A small network was shown many inputs. Here are its activations along a few directions, one row for each input.
In each table, some parts of the input vary, and every possible input appears once, in random order.
A made-up example of a description, with smaller parts first: ring(8) and (point or line(11) or (values(3) and line(4))).
Shared parts are said once, and a part with two or three values counts as separate values.
(in the rows, 128 means zero)

Other details of the inputs vary at random and push rows far along two fixed directions, the same in every table; ignore that.

Rows:
x1: [ 81  93 133  96 177 134 124  78 126 194 132 104]
x2: [170 128 112 210  89  99 153 137  97 194 142  95]
x3: [100 102 123 110 166 119 127  81 116 188 135  96]
x4: [131 166 144 120 134 141  84 173 133  72 148 154]
x5: [167 128 121 205  93 106 154 135  98 197 143 100]
x6: [134 107 138 182 101 100 182  87 143 153 137  91]
x7: [127 127 115 125  97 146 120 119 128  57 124 171]
x8: [141 157 136 119 134 138  78 174 138  72 144 152]
x9: [141 153  87  93  97 138 146 121 154  58 134 165]
x10: [ 51  69 141  57 212 140 132  83 140 190 109 109]
x11: [152 166  81  99 113 156 132 168 118  96 119 168]
x12: [151 158 151 112 133 130  92 176 142  68 125 145]
x13: [148 101 131 184  97  94 176  89 147 154 133  88]
x14: [133 158 125  98 103 144  91 113 120  84  76 138]
x15: [131 122 121 113 102 136 132 124 132  50 105 163]
x16: [127 147 126 125 103 151 121 171 101  93  89 171]
x17: [118 168 132 106  97 151  93 111 125  87  74 139]
x18: [193 140 111 225  75  87 157 136  87 191 146  89]
x19: [ 83  79 175  87 227 127 136 141 162 180 159 111]
x20: [127 124 107 125  97 140 119 122 128  55 124 169]
x21: [131 164 159 114 134 140  94 174 147  71 123 148]
x22: [ 65  95 132  93 185 134 129  79 121 192 135 107]
x23: [132  92 140 165 115 107 177  87 148 156 135  98]
x24: [136 180  91  72  97 151 103 115 138  91 105 135]
x25: [ 92  84 166  99 216 117 135 143 161 177 158 104]
x26: [170 128 136 201  89 103 163 136 111 196 119  93]
x27: [ 84  94 124 102 174 127 123  81 125 191 131 100]
x28: [142 138 119 117 108 143 119 173  96  91  91 171]
x29: [210 176 139 216  82  81 117 148 130 140 170  78]
x30: [153 122 123 210  81  92 172  85 128 155 160  90]
x31: [165 192 115  99 119 135 106 173 162  74 155 141]
x32: [ 40  62 151  43 225 150 133  81 142 194 110 117]
x33: [ 59  89 155  36 237 164  92 165 144 109 160 173]
x34: [132 136 119 118 107 149 115 173 106  94  86 171]
x35: [128 150 112 133 103 153 111 170  87  94 113 176]
x36: [164 112 115 201  89  84 171  87 125 152 161  91]
Description of these inputs: values(4) and (point or (values(2) and line(4))).
Question: The inputs of x12 and x14 match in every part but the values(4) part. If x29 is changed in the same way as x12 into x14, which row does it become?
Answer: x3
Question: Change only the values(2) part in x35. List by row number the other rows that result.
Answer: x16
Question: Change only the line(4) part in x6. List by row number the other rows that result.
Answer: x13, x15, x23
Question: Change only the values(4) part in x2. List by row number the other rows that result.
Answer: x8, x20, x27

Rows:
x37: [169 186 117 140  66 132  95 131 133  67 105 135]
x38: [171 176 110 150  61 132 110 138 125  60 114 148]
x39: [ 84  86 128  90 177 130 152  98 140 164 138 120]
x40: [158 134 128 182 107  94 152  99 139 180 153  74]
x41: [105  88 161 125 204 110 147 152 145 186 175 105]
x42: [155 128 138 192 103  94 149 101 131 181 141  76]
x43: [ 79 130 115  36 150 185  87 151 114  49  84 206]
x44: [173 179 118 169  66 125 106 139 115 105 112 125]
x45: [103  86 152 112 215 117 144 159 136 203 176 108]
x46: [166 148 118 178  84 111 138 125 112 146 127 109]
x47: [ 60  92 139  43 195 161 107 123 133 107 111 163]
x48: [105 109 133 111 163 126 133 112 126 176 129 108]
x49: [160 122 118 190  94  93 173  95 132 178 147  81]
x50: [167 174 104 152  53 140 110 146 106  67  93 158]
x51: [ 76 121 124  42 148 181  90 140 123  38  84 203]
x52: [175 176 136 153 104 122 105 177 141  84 148 135]
x53: [ 96  80 130 121 156 125 157 105 126 159 130 126]
x54: [101  89 134 120 159 125 148 112 127 155 137 125]
Question: What is each input in this table made of?
Answer: values(3) and (point or ring(5))
Question: The inputs of x47 and x48 match in every part but the values(3) part. If x41 is changed in the same way as x47 into x48, which row does it become?
Answer: x45
Question: Change only the ring(5) part in x39. List by row number the other rows that result.
Answer: x37, x38, x40, x49
Question: Change only the ring(5) part in x53. List by row number the other rows that result.
Answer: x42, x47, x51, x54
